Questions about the matrix below.
1) The entry directly above the smallest entry?
2) The bottom entry of the column that holds the largest entry?
3) The last entry in the row that holds the smallest entry?
4) The entry directly below -2.37?
5) The largest entry in the first column?
6) The entry in the top-left corner?
7) The fourth entry, reading row by row?
8) The entry just right of 0.74?
[[-2.67 -2.73 -0.43  1.84 -1.78 -5.13  0.74  3.04  3.81]
 [ 2.15 -4.97  6.06 -3.96  2.14  0.52 -4.95  2.06  4.72]
 [-3.22 -2.20  0.19 -2.31 -2.37 -0.17  1.65  3.76 -1.83]
 [ 5.84  0.64  5.74 -2.77  3.31  4.81 -1.22  3.38 -3.81]
 [ 3.96  5.46  3.90 -3.20  4.97 -4.27 -0.57  2.12  5.93]
 [-3.28  4.03 -1.34  5.65 -1.80  5.07  2.34 -6.26  3.82]]
1) 2.12
2) -1.34
3) 3.82
4) 3.31
5) 5.84
6) -2.67
7) 1.84
8) 3.04

[[ 1.99  0.07 -2.85 -0.80  0.15  0.66 -2.13 -3.90  0.13  1.39]
 [-3.59 -0.14  0.42  0.45  0.29 -2.16  1.75  1.97 -5.24 -2.58]
 [-1.16  2.41  0.39 -0.03  2.40 -3.47 -0.42  4.18 -3.29 -1.17]
 [ 1.43 -1.87 -0.18 -3.16 -2.23 -0.19 -2.31  0.20 -1.08  0.86]
 [-1.76 -1.41 -0.29  0.99 -0.33 -3.36  3.06  3.48  0.74  2.52]
 [ 1.13 -3.35 -1.37 -0.49  1.61  2.38  0.80 -0.42 -0.25  3.79]
 [-0.77 -1.45 -0.58 -0.42 -0.79 -0.58 -0.69  1.38 -0.25  0.43]
 [-0.20 -0.25 -1.26 -0.90 -0.94 -0.63 -0.78  1.29  0.01  0.58]
 [-4.32  2.84  2.10 -3.14 -3.21 -1.15 -0.84  0.51 -1.59  3.05]]
Rows and columns are numbered from 0.
Which number is the entry at row 1, column 0?
Answer: -3.59
The largest entry: 4.18
The entry directly above -0.33 -> -2.23
The entry just left of -2.31 -> -0.19
Which number is the entry in row 0 and column 2?
Answer: -2.85
The entry just left of -0.33 -> 0.99
Which number is the entry in the top-left corner?
Answer: 1.99
The entry in row 0 and column 1 -> 0.07
The entry just left of -0.79: -0.42
The bottom entry of the column that holds the smallest entry: -1.59
The entry just right of the largest entry -> -3.29
Which number is the entry in row 2 and column 0?
Answer: -1.16
The entry directly above 3.06: -2.31
Which number is the top entry of the column that holds the smallest entry?
Answer: 0.13
The entry in the bottom-left corner -> -4.32
The entry in the bottom-right corner is 3.05
The entry directly below -0.78 -> -0.84
The entry directly above -1.87: 2.41
Which number is the entry just left of 0.99?
Answer: -0.29
Which number is the entry just left of the smallest entry?
Answer: 1.97
The entry directly above 2.10 is -1.26
Which number is the entry just right of -1.76?
Answer: -1.41
Which number is the entry directly above -0.84?
Answer: -0.78
Which number is the entry just right of -0.79?
Answer: -0.58
Which number is the top-right entry?
Answer: 1.39
Which number is the entry just left of -3.90?
Answer: -2.13
Which number is the top entry of the column that holds the largest entry?
Answer: -3.90
The entry directly below the largest entry: 0.20
The entry at row 1, column 1: -0.14

6  3  6  2  4
6  3  6  2  4
4  4  4  6  4
3  5  2  7  5
5  5  5  3  4
6  3  6  2  4
3  5  2  7  5
6  3  6  2  4
Counting starts at 0.
The bottom-left entry: 6
The entry in row 0 and column 2: 6
The entry in row 0 and column 1 is 3
The top-left entry: 6
Give the entry at row 2, column 0.
A: 4
Give the entry at row 1, column 1.
A: 3
The bottom-right entry: 4
Give the top-right entry.
A: 4

Questions about the array below. Indices start at 0.
1) Report the entry at row 0, column 1.
2) Report the entry in the bottom-right corner.
3) Report the entry just left of 1.
4) Report the entry at row 1, column 0.
5) Report the entry at row 0, column 2.
6) Report the bottom entry of the column that holds the smallest entry.
[[7 4 3 4 5]
 [8 7 1 6 3]
 [3 9 5 9 4]]
1) 4
2) 4
3) 7
4) 8
5) 3
6) 5
